Each row below holds a small network's activations on one input, seen along a few directions.
In each table, some parts of the input vary, and every possible input appears once, in random order.
A made-up example of a description, with smaller parts first: line(4) and (point or line(11) or (values(3) and ring(8))).
Shared parts are said once, and a part with two or three values counts as separate values.

Other details of the inputs shift rows strongly along two fixed directions, in all tables alike. That doesn't count.

A family of inputs:
row 1: -29 -3 -6 -13 21 16 -1 0 -4 -18 20
row 2: 14 -18 13 -32 8 25 7 -7 2 -19 1
row 3: -30 -4 -5 -22 16 19 -2 2 -5 -8 30
row 4: -55 -4 -28 -25 29 33 19 20 -12 9 38
row 5: 6 11 -26 15 -10 -34 -2 1 -4 45 -17
row 6: 12 10 -21 38 -17 -30 8 15 -1 46 -32
row 7: -3 -2 11 -22 -12 17 8 17 9 -16 20
row 8: -1 16 -32 1 -4 -28 -11 -2 -6 38 -15
row 9: 27 -2 44 -9 -29 1 -3 5 17 -31 8
row 10: -13 -20 -4 -23 26 31 17 -7 -11 -7 8
row 11: 2 11 -34 13 1 -33 -13 -6 -4 30 -22
row 12: 53 -22 49 -4 -23 7 5 -12 17 -33 -20
row 13: 9 19 -28 27 2 -32 -12 -17 -5 31 -26
row 14: -6 -1 11 -23 3 12 -10 0 5 -32 16
row 15: 5 -6 32 13 -10 8 7 9 6 -18 7
row 16: 9 14 -19 26 -11 -37 1 2 -3 44 -25
row 17: -58 -1 -25 -25 37 28 6 5 -16 4 37
row 18: 39 1 48 8 -24 -2 -17 -16 21 -45 -2
row 19: 45 0 58 32 -28 -3 -11 -12 19 -46 -15
row 20: 8 13 -17 38 -9 -35 -5 0 -6 39 -32
row 21: 4 -6 27 14 -3 6 -3 1 6 -33 -1
row 22: 3 -6 19 -9 -16 12 8 15 12 -15 14
row 23: 2 20 -38 3 8 -23 -18 -14 -7 30 -12
row 24: -43 -22 -29 -23 47 44 21 -1 -28 5 20
Description of these inputs: line(4) and (point or line(5)).
Question: Changing only the line(4) part turns row 14 into row 21. The same change can be made to row 8. Which row results?
Answer: row 20
Question: Change only the line(4) part in row 16. List by row number the other rows that result.
Answer: row 5, row 9, row 15
Question: Change only the line(5) part in row 22. List by row number the other rows that result.
Answer: row 3, row 5, row 11, row 18
Question: List by row number the other rows that have the line(4) part in common with row 4.
Answer: row 1, row 10, row 13, row 16, row 17

A family of inputs:
row 25: -28 -20 18 -23 23 42 13 2 -7 -34 34
row 26: 21 -13 35 4 -5 9 4 -7 10 -29 -5
row 27: 2 13 -2 12 -12 -24 -6 5 4 18 -11
row 28: 5 -14 36 0 -6 16 7 8 5 -26 5
row 29: -1 11 -19 6 4 -20 -12 -9 -4 20 -8
row 30: -50 -6 12 -36 23 43 4 10 -6 -31 53
row 31: 7 3 -12 18 -8 -9 7 12 -2 24 -13
row 32: 9 2 -22 8 9 -7 2 -17 -9 16 -22
row 33: -5 13 -22 7 -1 -19 -6 6 2 14 -7
row 34: 24 1 -24 -36 -14 -19 4 2 -4 32 -10
row 35: 5 -1 30 -2 -12 3 -7 -1 12 -27 11
row 36: 23 -13 -19 -30 -9 -2 11 -2 6 34 -23
row 37: -46 -5 -32 -13 34 26 15 7 -24 25 29
row 38: -37 -4 -31 -23 45 27 8 -14 -24 10 16
row 39: 11 11 -13 6 3 -18 -17 -18 -5 15 -13
row 40: -41 2 -36 -20 30 13 -4 0 -13 5 27
row 41: 1 20 -13 13 -13 -18 0 12 5 21 -2
row 42: -47 -9 -33 -13 30 29 16 12 -18 17 32
row 43: 16 0 -13 19 -4 -18 1 -8 -2 18 -27
row 44: 5 13 -16 6 -2 -19 -12 1 2 10 -11
row 45: 10 -1 -2 22 -7 -12 7 5 -1 24 -11
row 46: 29 -12 44 6 -13 7 2 -11 10 -32 -9
row 47: 32 -10 44 11 -23 2 5 5 17 -36 -14
row 48: 6 16 -11 20 -20 -24 -4 5 5 26 -7
row 49: 11 14 -23 7 1 -21 -18 -9 -3 16 -18
row 50: 30 -9 36 6 -14 8 3 -2 14 -35 -11
row 51: -37 -4 -38 -20 47 23 8 -12 -22 15 14
row 52: -18 -21 25 -17 16 35 12 4 1 -38 29
row 53: 3 -2 27 -2 -9 1 -5 2 14 -28 12
row 54: 25 -11 50 9 -22 7 6 3 9 -29 -8
row 55: 7 18 -5 18 -17 -25 -2 1 2 28 -6
row 56: -11 11 -20 8 -9 -19 -5 7 -2 20 -6
row 57: -7 14 -12 11 -6 -16 0 6 2 26 5
row 58: 3 -2 22 -3 -14 3 -5 3 13 -30 11
row 59: -30 -9 15 -30 23 36 -4 0 2 -41 44
row 60: 23 -13 33 10 -18 3 5 0 11 -27 -9
row 61: 21 -8 36 9 -21 5 4 13 11 -25 -12
row 62: 9 5 -23 7 10 -7 1 -10 -9 16 -24
row 63: 18 -2 30 -5 -6 5 -17 -14 9 -32 5
row 64: 9 10 -22 8 0 -19 -18 -15 -4 16 -14
row 65: -3 -2 -14 13 -2 -8 5 8 -8 21 -15
row 66: -1 16 -13 9 -12 -21 -5 13 3 16 -12
Question: Changing only one part turns row 33 into row 47. The same change can be made to row 63. Which row results?
Answer: row 51
Question: What is each input in this table made of?
Answer: values(2) and (point or (line(4) and line(5)))
Question: Change only the values(2) part in row 56. List by row number the other rows that result.
Answer: row 65
Question: Change only the values(2) part in row 40. List by row number the other rows that result.
Answer: row 43
